Each row below holds a small network's activations on one input, seen along a few directions.
Each table varies a few parts of the input and shows all the possible inputs, shuffled.
A made-up example of a description, with smaller parts first: values(2) and (point or line(11) or (ring(5) and line(6))).
Shared parts are said once, and a part with two or three values counts as separate values.
In the rows, 128 means zero.

A family of inputs:
row 1: [ 83 148 112 130 162 107 114 102 117  86 143  77 135 199 179 133 128  84]
row 2: [121 120 159 147 121 151 103 174 130  85 108 133 179 101  70 197 109 125]
row 3: [ 97 101 132 128 153 101 183 112 113 169 147 179  97 121 198 153 115 130]
row 4: [154  96 129 106 131 115 146 104 136 190 142 180  90  75 154 125 145 137]
row 5: [101 104 165 151 136 149 116 180 126  84 121 164 167  83  85 223 101 128]
row 6: [112 171 119 149 137 112  85 108 123  68 125  36 129 237 137  72 125 109]
row 7: [ 96 118 139 136 139 151 132 161 123 104 127 152 158  90 103 201 108 120]
row 8: [129  91 140 123 124 103 183 147 137 196 121 206 114  71 152 159 121 162]
row 9: [106 106 142 131 129 128 181 171 121 155 115 198 126  71 133 179 110 151]
row 10: [153 143 113 105 116 129 115  93 128 135 138 102 106 150 142  74 146 115]
row 11: [119 114 114 114 148 121 147  93 121 152 156 153  97 118 177 136 131 114]
row 12: [150 102 119 110 121 123 147 122 145 180 134 178 118  68 133 142 137 144]
row 13: [122 156 107 116 127 127 110  95 123 110 138  72 112 189 158  81 146 105]
row 14: [ 73 113 155 152 142 131 164 182 114 117 117 175 157  91 123 216  93 138]
row 15: [133  84 151 117 133  96 182 125 127 206 130 208  87  78 172 141 128 155]
row 16: [177 111 126 101 121 113 132 101 142 184 136 151 103  91 138  95 157 134]
row 17: [126 146 135 131 105 160 100 154 130  92 111 101 165 127  72 139 120 120]
row 18: [205 128 129 119 102 124 108 106 138 162 126 105  94 133  98  30 155 157]
row 19: [173 118 114 107 111 124 133 118 152 176 126 148 131  85 118 111 147 142]
row 20: [148 129 118 115 117 149 134 141 137 136 119 142 139  86  97 137 135 131]
row 21: [139 164 110 134 127 122 102 100 121 102 131  49 110 216 135  50 143 126]
row 22: [131 134 157 146 103 159  86 171 134  74 103 115 176 119  56 162 112 126]
row 23: [156 141 119 114  98 158 115 139 136 126 114 122 134 104  83 102 139 135]
row 24: [174 150 122 134  96 152 107 139 133 118 108  99 129 135  62  68 137 155]
row 25: [127 113 121 117 128 147 148 147 133 141 128 172 129  69 112 164 125 133]
row 26: [171 151 117 123 114 126 108  98 126 126 133  79 101 177 118  42 142 135]
row 27: [144 156 135 151 104 152  92 153 127  85 105  80 160 157  54 105 118 140]
row 28: [ 61 135 112 137 178 106 127 102 113  92 152 107 127 182 198 159 114  87]
row 29: [ 86 128 104 124 165 119 145  95 115 129 157 125 106 157 197 141 131 104]
row 30: [116 133 135 133 125 152 119 155 128 103 117 121 168 108  87 174 117 117]
row 31: [199 137 118 126  91 132 106 120 146 152 114 101 120 132  81  44 146 164]
row 32: [ 96 162 115 130 138 115  92 104 124  74 134  56 132 212 157 101 129  87]
row 33: [146 146 154 167 100 151  80 171 133  68  97  94 172 148  39 128 110 145]
row 34: [ 62 118 121 141 172 100 180 112 107 141 148 148 106 157 218 159 116 119]
row 35: [109 143 103 118 150 118 130  93 120 121 147  93 116 175 177 113 144 101]
row 36: [ 35 125 126 157 185  90 160 116 104 100 145 128 128 181 219 178  99 103]
row 37: [142 130 110 106 136 118 134  90 127 147 146 124 111 137 159 107 143 111]
row 38: [186 123 126 100 104 126 115 103 141 173 129 130  99 104 124  63 159 138]
row 39: [181 130 116 106  92 136 114 118 151 163 119 126 126 102 105  78 150 144]
row 40: [ 80 100 183 168 138 129 145 202 118  97 111 188 164  84 104 235  88 147]
The inputs of row 28 and row 32 match in every part but one. If row 25 is changed in the same way as row 28 into row 32, which row does it become? -> row 23
The inputs of row 37 and row 3 match in every part but one. If row 1 is changed in the same way as row 37 into row 3, which row does it become? -> row 36
Describe the family of inputs behind these rows. -> line(5) and line(8)
Which other rows does row 6 become when the line(8) part takes its other values? List them by row number. -> row 18, row 21, row 24, row 26, row 27, row 31, row 33
Start at row 31 and move only the line(5) part, one step at a time. The first step leads to row 39. Which rows follow, in order? -> row 19, row 12, row 8

A family of inputs:
row 41: [ 90 159 108 166 121 153 123 161 125  72 110 110 140 167  87 124 107 147]
row 42: [186 138 177 171 117  85  50  98 134  78 114  65 129 223 104  68 119 129]
row 43: [103 132 152 129 121 143 168 178 111 132 107 146 146 108 110 178 125 140]
row 44: [129 148  92 119  98 185 123 134 133 108 117 118 129 109  97 104 137 132]
row 45: [ 84 129 128 149 162  68 198 117  94 164 135 136  57 207 237  65 125 152]
row 46: [103 127 116 135 143  86 200  76 107 201 154 145  48 171 233  56 131 146]
row 47: [132  68 188 126 119 102 125 147 152 169 120 222 137  44 132 198 118 139]
row 48: [ 89 141 123 169 142 140 157 164 112 100 107 116 162 151  82 146  97 149]
row 49: [155 153  71 106 102 179 134 132 146 134 121 130 129  93 103 103 157 142]
row 50: [ 79 131  83  76 174 144  96  50 123 109 176 113 133 125 205 195 154  17]
row 51: [149 143 148 153 107 113  85 130 139  84 106  61 134 210 100  78 113 130]
row 52: [152  61 155 114 116  92 139 142 161 181 123 233 141  28 130 183 127 143]
row 53: [131 121  85 106 150  69 212  64 125 221 148 149  45 144 224  62 145 161]
row 54: [196 132 102  95 105 143  86 100 158 149 142  82 117 128 101  57 170 131]
row 55: [165 167  76  93 100 158 121 115 149 154 128 100 139 110 105  79 150 137]
row 56: [108 172 116 151 103 124 118 152 126  93 109  80 154 196  94  99 102 135]
row 57: [ 56 141 102  91 185 125 109  83 118  69 176  97 146 149 210 193 143  33]
row 58: [ 99 125  55  51 181 140 106  53 147 138 173 121 119 105 199 184 159  26]
row 59: [107 165 103 136 115 161 126 161 125  83 104 108 129 135  98 115 130 138]
row 60: [208 124 153 125 110 117  41  71 128 126 140  78 112 162 100  47 162 117]
row 61: [193 139 172 139 123  94  51  98 134  93 123  67 117 188 104  56 152 119]
row 62: [120 176 109 121 102 137 117 149 125 103 109  82 142 160 101  88 127 126]
row 63: [109  97 174 144 146 130 142 178 114 119 129 185 120  75 111 194 104 142]
row 64: [103  66 196 188 150  83 122 175 137 136 113 187 152  86 138 221  91 166]
row 65: [115  75 196 155 141  89 125 174 144 149 110 204 142  61 137 203 115 148]
row 66: [125 120 144 114 103 163 165 151 120 153 116 161 141  85 107 172 128 132]
row 67: [159 144 142 120 109 123  84 129 139  94 113  61 123 174 104  66 140 122]
row 68: [154 120 113 104 106 155 178 149 130 172 118 172 144  69 113 165 141 136]
row 69: [140 165  98 107  92 160 108 118 133 132 123  90 141 128  99  77 132 125]
row 70: [159 146  83 110 127 163 169 137 130 158 121 139 150  74  98 119 135 137]
row 71: [ 94  90 176 179 156 121 140 175 112 104 133 173 133 103 108 210  79 161]
row 72: [132  94 166 118 122 148 140 147 122 142 138 206 117  54 108 191 102 134]
row 73: [157  88 135 107 120 134 156 145 133 158 141 217 122  35 112 178 117 134]
row 74: [106 151 118 138 134 147 161 166 111 112 103 118 153 119  91 133 117 135]
row 75: [130 141 108 124 121 170 158 139 119 136 117 129 150  92  90 122 120 129]
row 76: [ 45 134 111 136 183 119 110  91 115  53 178  86 167 183 211 213 117  53]
row 77: [ 71 125 138 179 169  62 190 122  92 145 132 132  79 245 239  80  94 174]
row 78: [226 121 129 110 120 117  56  72 153 150 155  84 103 145  96  50 186 129]
row 79: [ 84 122 154 158 132 137 162 177 108 122 111 141 156 137 103 192 102 156]
row 80: [177 129 126 107  96 144  72 101 137 123 128  73 122 145 100  54 148 120]
The inputs of row 43 and row 68 match in every part but one. If row 67 is changed in the same way as row 43 into row 68, which row does it become? -> row 54
Describe the family of inputs behind these rows. -> line(4) and (values(2) or line(8))
Which other rows does row 58 become when the values(2) part takes its other values? List them by row number. -> row 53
Which other rows does row 76 become when the values(2) part takes its other values? List them by row number. -> row 77
